A small network was shown many inputs. Here are its activations along a few directions, one row for each input.
In each table, some parts of the input vary, and every possible input appears once, in random order.
A made-up example of a description, with smaller parts first: values(2) and (point or line(11) or (ring(5) and line(6))).
Shared parts are said once, and a part with two or three values counts as separate values.
(in the rows, 128 means zero)

Other details of the inputs shift rows strongly along two fixed directions, in all tables alike. That doesn't count.

A family of inputs:
row 1: [137 130 179 135 172 145 145 151 183 197 106  89 108 154]
row 2: [137 129 183 129 189 161 140 113 175 189 107  87  95 139]
row 3: [111 124  43 121  68 112  97 114  73  55 155 150 132 106]
row 4: [135 131 200 121 194 156 165 138 174 191 104 127 135 127]
row 5: [145 116 178 141 186 148 148 135 155 191  91  93  93 143]
row 6: [113 113  71 123  57  95  97  94  75  34 159 149 142 119]
row 7: [ 34  94 112 119 162  93 119 116 186  57  86 133 104 127]
row 8: [152 123 211 145 177 136 178 136 155 176  96 127 100 140]
row 9: [ 54 101 119 133 164  88 159 158 164  74  72 170  99 116]
row 10: [111 118  55 128  58 113 105 109  70  47 160 157 130 124]
row 11: [106 139  45 114  56 110  94 129  99  63 173 144 147 118]
row 12: [118 149  68 114  63  97 119 154  87  71 164 173 170 100]
row 13: [213 166 147 115  79 143  98  97  99 166 192  82 162 118]
row 14: [223 180 151 135  81 142 135 132  75 174 172 126 165 116]
row 15: [ 42 106 119 124 172  96 153 156 170  79  77 170 114 116]
row 16: [115 136  61 126  49  90  91 110  98  39 160 140 152 122]
row 17: [118 135  48 133  57 106 103 142  77  72 151 151 154 130]
row 18: [149 121 186 143 189 141 155 140 156 192  90 113  94 134]
row 19: [220 147 147 138  92 152 127 115  49 179 170 127 147 125]
row 20: [129 117 179 124 193 169 143 131 170 199 104 100 126 147]
row 21: [204 154 126 119 107 165 107 112  57 190 172 100 162 115]
row 22: [207 159 133 122 109 159 113 118  57 190 172 121 164 106]
row 23: [135 120 200 117 186 157 132  97 189 177 113  86 125 138]
row 24: [146 110 190 148 175 149 155 130 151 184  96 100  91 161]
row 25: [ 49 107 107 147 148  88 145 168 182  78  74 164 100 149]
row 26: [220 152 147 122  92 145 102  81  72 161 175  86 146 106]
row 27: [ 46 109  99 143 139  99 134 144 195  64  86 140  86 155]
row 28: [ 27  93  98 116 164 124 128 130 191  73  93 148 110 138]
row 29: [ 42 106 105 131 152  91 139 173 189  86  86 160 107 140]
row 30: [202 154 134 114 109 172 114 117  67 192 178 128 182 111]
Each input here is: line(5) and (values(2) or line(4)).
Q: The inputs of row 28 and row 30 match in every part but the line(5) part. If row 27 is changed in the same way as row 28 into row 30, which row does it become?
A: row 25
Q: Which other rows agree with row 12 in the line(5) part? List them by row number.
A: row 4, row 8, row 9, row 14, row 15
Q: Start at row 9 and move only the line(5) part, one step at a time. The first step leads to row 18. Which rows follow, in order?
A: row 5, row 3, row 26

A family of inputs:
row 31: [160 148 119 135 109 138 121 150  86 162 136 124 110 119]
row 32: [163 162 103 131 109 144 114 119  90 167 159 106 113 123]
row 33: [120  88 174 107 175 153 122  95 166 160 107  98 126 147]
row 34: [139 126 114 117 130 134  90  94  93 136 147 105 153  99]
row 35: [141 170 177 139 148 136 131 126 204 154 115 110 145 144]
row 36: [ 54 123 123 107 163 131 144 137 167  94  93 128 158 123]
row 37: [ 95 140 142 129 138  96 130 151 213 112 115 163 127 130]
row 38: [162 132 181 126 179 182 154  98 135 175 119 118 122 137]
row 39: [134 127 178 146 158 112 119 107 177 148 107  75 100 135]
row 40: [ 83 155  57 129  98 124 100 153 146  90 131 156 168 139]
row 41: [100 128  80 135  85 107 130 112 117  31 132 165 123 137]
row 42: [129 130 123 114 126 154 127  88  93 131 157 142 134 121]
row 43: [138 142 112 111  95 133 143 168  97 147 159 110 155 132]
row 44: [ 71 112 111 121 142 101 148 193 175 126 119 157 116 137]
row 45: [144 147 143 111  88 108 150 146 113 117 159 110 153 120]
row 46: [134 111 128 121 123 151 101  86  95 132 154 119 160 126]
row 47: [124 104 155 137 160 161 140 138 169 162 125 107  86 161]
row 48: [153 136 108 139 115 135  92 120 104 160 145  86 132 131]
row 49: [160 138 150 136  82 128 133 118  93 115 151 145 121 131]
row 50: [170 128 146 128  94 141 123 104 118 119 173 114 119 132]
row 51: [160 125 119 141  99 155  99 109  94 159 162 100 145 155]
row 52: [137 144 126 133  95 100 124 133 105  98 131 139 107 106]
row 53: [141 115 175 156 140 127 175 128 161 132  93 137 104 142]
row 54: [122 101  93 119  96 134  97 118 119 119 139 112 136 160]
row 55: [135 139 106 134 104 151 126 115 100 143 157 129 116 151]
row 56: [147 150 121 112 137 144 119  95  92 152 152 120 127  95]
row 57: [ 76  95  93 121 145 106 102 140 172 110  90 100 101 146]
row 58: [154 140 136 115 129 141 122 123  78 150 138 138 129  89]
row 59: [ 82 118 141 120 131  78 154 170 188  97 123 157 116 125]
row 60: [156 157 183 139 156 127 144 104 163 169 122  88  82 128]
row 61: [ 60 136 116 116 167 132 121 133 189 103  98 155 161 124]
row 62: [161 117 136 118  83 124 102  90 122 114 153 100 142 146]
row 63: [180 129 161 151 103 104 133 125  83 130 136 142 150 146]
row 64: [151 115 125 129 120 153 150 116  84 132 129 160 152 109]
row 65: [145 129 108 149 127 100 119 162  83 142 112 137 135 134]
row 66: [159 121 189 137 198 122 141 136 118 190  89 121 131 118]
row 67: [113 119 141 130 143 107 129 127 175 101 120 107  82 118]
row 68: [ 72 102 120 143 136 127 144 160 144 108  95 160  88 157]
row 69: [ 80 113 101 144 148 139 146 141 158  96  94 147  95 165]
row 70: [169 127 115 149  99 155 149 140  89 155 132 142 135 139]
row 71: [123 120 156 154 152  70 139 149 139 112  83 136 112 132]
row 72: [ 89 110  94 151 147 111 153 168 150 113  73 146  95 125]
row 73: [193 171 130 135 102 131 125 106 101 126 148 109 124 112]
row 74: [120 102 113 108 125 152 118 106 107 105 159 142 134 114]
row 75: [ 77 142  64 120  94 124 122 157 123  81 126 129 166 138]
row 76: [142 133 128  95 120 127 133 148 104 151 171 156 168  93]
row 77: [ 89 149  94 120  83 102 127 134 135  52 131 128 166 125]
row 78: [135 112 110 151 112 112 126 154  78 127 122 157 145 158]
row 79: [ 76  96 140 145 132 102 121 106 175  78 108 120 110 157]
row 80: [127 146 151 133 161 141 131 168 200 192 119 140 126 146]
row 81: [ 93 129  95 131  84 104 126 101 119  57 148 155 113 136]
row 82: [154 106 201 140 189 139 151 127 117 185  98 136 139 145]
row 83: [141 123 146 134 166 149 129 144 163 176 122  87  81 134]
row 84: [ 94 104 126 110 174 132 124 124 155 115 117 123 101 101]
row 85: [160 132 111 125 125 137 138 123  80 138 124 145 146  81]
row 86: [115 100 150 103 179 131 110 105 164 151  99  89 119 119]
row 87: [155 143 167 124 193 161 146 110 143 174 103 106 109 112]
row 88: [126 145 118 106 130 134 111 136 141 144 153 172 171 100]
row 89: [165 132 123 115  91 107  91  98 121 118 146  85 134 120]
row 90: [ 74 114  91  90 114 109 142 152 103  78 142 150 167 101]
row 91: [187 149 135 146  99 116 145 126 102 133 128 125 126 100]
row 92: [ 74 102  89 115 106 122 124 127  85  62 129 191 134 112]
row 93: [181 164 101 136 115 153 121 128  90 156 143 109 122 125]
Q: What do these inputs look like to the network?
A: values(3) and (ring(5) or (values(2) and line(8)))
Q: The inputs of row 34 and row 39 match in every part but the values(3) part. If row 58 is changed in the same way as row 34 into row 39, which row does it become?
A: row 52
Q: The inputs of row 86 and row 57 match in every part but the values(3) part. If row 85 is changed in the same way as row 86 into row 57, which row does it become?
A: row 72
Q: Start at row 36 and move only the ring(5) part, one step at a time. The first step leads to row 61. Which rows follow, in order?
A: row 88, row 76, row 90
